Each row below holds a small network's activations on one input, seen along a few directions.
In each table, some parts of the input vary, and every possible input appears once, in random order.
Descriptions start from the smaller parts, as in this example, which fits no table here: one of 6 places along a line, together with either a single point or one of 11 places around a ring or (one of 3 separate values, together with one of 5 places around a ring).
Shared parts are said once, and a part with two or three values counts as separate values.
(in the rows, 128 means zero)

A family of inputs:
row 1: [154 152 129 114  98  91  90 104 136 102 104 177  82 185 144 167 183 111]
row 2: [ 94 113 155 147 156 142 166 151 117 158 142  90 181  71  96  80 101 154]
row 3: [119 140 168 148 119 147 116 160 175  99 145  56 132  87  83 108 140 168]
row 4: [117  71  69 121 162 222 187 136 155 122 182  28  88  90 145  81  55  94]
row 5: [165 155 135 106 108 117  93 114 124 104  63 183  96 189 148 158 156 131]
row 6: [149 145 131  94 115  97  81  98 137 123 118 191 101 153 155 182 158 102]
row 7: [149 155 116 107 112  83 103  82 112 148 131 188 111 166 156 156 163  95]
row 8: [139 131 121  99 142  84 136 102  86 158 101 206 138 171 159 137 135  98]
row 9: [109 130 163 152 101 165 120 163 148  97 115  59 139 103  80 100 120 181]
row 10: [ 99 130 154 154 133 129 144 153 118 158 164  79 163  52 106  97  96 153]
row 11: [102 108 142 169 154 148 155 167 120 124 137  80 188  91  93 100  98 165]
row 12: [145 136 103 118 104  91 115 109 110 108  89 196 122 198 137 155 151 114]
row 13: [104 133 162 145 125 154 122 149 169 119 165  74 145  62  96 133 122 159]
row 14: [138 137 123 107 110  75 119 106  81 159 125 197 113 151 168 157 143  99]
row 15: [159  92  24  86 158 162 156  85 129 128 140 148  44 195 209 134  96  37]
row 16: [152 131 103 125 146  92 122 118  95 133  91 202 148 192 159 148 138 114]
row 17: [103 115 143 162 126 154 147 165 147 112 123  81 162  94  76 108 119 177]
row 18: [108 130 160 151 136 151 132 140 144 151 167  71 151  54  94 105 131 153]
What do these inputs look like to the network?
> one of 2 separate values, together with either a single point or one of 8 places around a ring
The inputs of row 6 and row 13 match in every part but the choice among 2 separate values. If row 8 is changed in the same way as row 6 into row 13, which row does it become?
> row 2

A family of inputs:
row 19: [118  69  83 123 164 180 184 119 104 151 158  84  91  62 169  85  40  84]
row 20: [ 92 146 146 144  97 171 144 198 164 108 165   7 124  77  84  92 106 163]
row 21: [148 181 156 157 106  67  81 128 101 134 107 206 169 139 112 186 180 168]
row 22: [157 128 122  93  85  77  84  89 117  99  92 206  44 210 150 186 170  83]
row 23: [171 124  51  70 144 160 118  78 160 103 140 122  55 188 166 159  95  59]
row 24: [125  88  87 121 157 210 174 133 163 131 146  68  66  85 166  98  70 107]
row 25: [ 89 150 201 168 131 114  91 156 155 131 147 119 231  69  72 135 163 173]
row 26: [168 191 185 136  76  89  45 142 116  98  77 172 139 147 117 168 194 149]
row 27: [119  67  60 136 167 191 181 134 134 124 166  87  96  65 155 121  65  82]
row 28: [ 84 112 137 183 136 142 167 169 151 136 194  33 161  62  91  93 112 164]
row 29: [134 122 102 107 112  62 103 103  93 139 124 228 106 196 173 173 191  72]
row 30: [ 83 142 145 163 110 161 174 173 172 131 164  29 123  60  90  75 104 179]
row 31: [153 102  61  75 174 125 158  66 106 152 165 156  95 147 186 107  90  47]
row 32: [135 125 108 119 110 154 125 168 121  77  69 124 139 182 102 121 111 138]
row 33: [ 91 145 216 148 126  89 106 137 128 157 133 118 214  60  72 119 123 181]
row 34: [137 122 112  86 108  59 121  81  59 174 108 224  93 191 157 153 164  81]
row 35: [136  92  88 112 146 228 124 154 152 113 160  35  76 124 169 110  76 108]
row 36: [ 87 110 147 152 124 138 191 151 106 154 172  45 154  35  79  72  87 143]
row 37: [155 101  34  96 176 143 144  73 135 131 176 151 104 168 178 148 109  54]
row 38: [146 139 127  98 102  85 114  72 115 134  97 213  67 210 169 169 192  95]
row 39: [ 97 162 209 162 119 134  99 134 173 122 116 114 180  69  50 126 155 202]
row 40: [124  93 115 131 136 112 167 141  76 134  94 153 174 153 127  83  97 146]
row 41: [101 169 221 144 116 140  65 161 170 103 117  84 185  94  60 143 157 186]
row 42: [128  89 100 153 151 130 156 149 107 108 105 154 176 163 112 123 124 148]
row 43: [129 118 128 136 139 138 164 149 134 104  67 142 137 167 118 104 125 156]
row 44: [152 178 188 131 107  40  93 129  79 162  98 201 162 128 130 153 160 165]
row 45: [166 120  61  86 161 151 140  73 172 137 148 133  72 182 196 127 109  80]
row 46: [157 198 195 156 106  92  71 122 122 137  79 176 151 150 137 153 214 170]
What do these inputs look like to the network?
> one of 4 places along a line, together with either a single point or one of 6 places around a ring
The inputs of row 33 and row 25 match in every part but the place on the line of 4. If row 34 is changed in the same way as row 33 into row 25, which row does it become?
> row 29
List by row number the other rows that have the place on the line of 4 in common with row 45.
> row 24, row 30, row 38, row 39, row 43, row 46
Change only the place on the ring of 6 in row 20. List by row number the other rows that result.
> row 22, row 23, row 26, row 35, row 41
Change only the place on the line of 4 in row 42. List by row number the other rows that result.
> row 32, row 40, row 43

A family of inputs:
row 47: [111 136 179 164 112 174 126 172 164  96 132  36 136  69  63 101 134 187]
row 48: [135 126 101 107 109  55 129 109  70 146 101 219 123 210 162 151 155  96]
row 49: [ 96 133 169 149 118 148 135 157 129 140 158  58 156  41  88  96  93 166]
row 50: [154 153 136 105  95  93  79 109 142  97  78 190  88 206 145 171 185 118]
row 51: [153 151 113 107 117  71 118  94  96 158 100 213 118 192 167 148 163 104]
row 52: [ 91  96 151 169 155 142 174 166 109 140 150  75 185  69  80  89 102 164]
row 53: [107 139 169 166 133 168 126 161 169 113 152  60 172  40  74 110 113 178]
row 54: [146 154 117 107  92  96  85 104 130 112  92 208 106 188 152 177 171 111]
row 55: [154 151 123 104 125  73  91  86 115 135 113 213 120 172 154 177 162  98]
row 56: [122  78  80 125 181 222 180 136 155 124 181  23 103  76 136  84  52 105]
row 57: [168 107  39  65 140 140 134  83 114 135 124 166  42 213 225 141  98  44]
row 58: [ 98 113 158 167 160 154 159 158 143 139 154  72 187  61  88  92 108 166]
The inputs of row 50 and row 47 match in every part but one. If row 57 is changed in the same way as row 50 into row 47, which row does it become?
> row 56
What do these inputs look like to the network?
> one of 2 separate values, together with either a single point or one of 5 places along a line

A family of inputs:
row 59: [105 152 190 169 103 143 118 169 150 117 126  75 163  70  71 109 145 193]
row 60: [149 105  63  94 142 121 148  93  97 149 128 172  76 187 192 139 120  66]
row 61: [ 93  99 129 151 156 173 168 151 139 144 179  51 156  50 104  88  82 140]
row 62: [141  89  68 106 162 197 162 121 151 113 143  80  81 137 158 106  79  92]
row 63: [130 166 192 144  90  85  74 141 127 100  81 170 158 140  89 163 178 175]
row 64: [128  83  62 113 168 180 181 120 130 138 149 100 107 134 160  98  77  90]
row 65: [153 157 127 105 114  56  97  93  95 149 104 222 127 181 160 166 161 105]
row 66: [157 160 131  97 104  79  77  93 122 122  98 205 102 183 156 176 164 105]
row 67: [126 163 183 153 101  66  95 140 102 127  87 191 186 140  95 154 177 173]
row 68: [107 106 131 150 149 188 153 157 167 117 179  27 131  53 101  94  89 141]
row 69: [154 109  66  87 133 133 133  94 131 122 129 151  55 190 182 144 128  66]
row 70: [ 94 146 194 168 114 114 130 165 125 140 132  92 194  71  68  99 137 191]
What do these inputs look like to the network?
> one of 2 separate values, together with one of 6 places around a ring
The inputs of row 61 and row 68 match in every part but the choice among 2 separate values. If row 60 is changed in the same way as row 61 into row 68, which row does it become?
> row 69
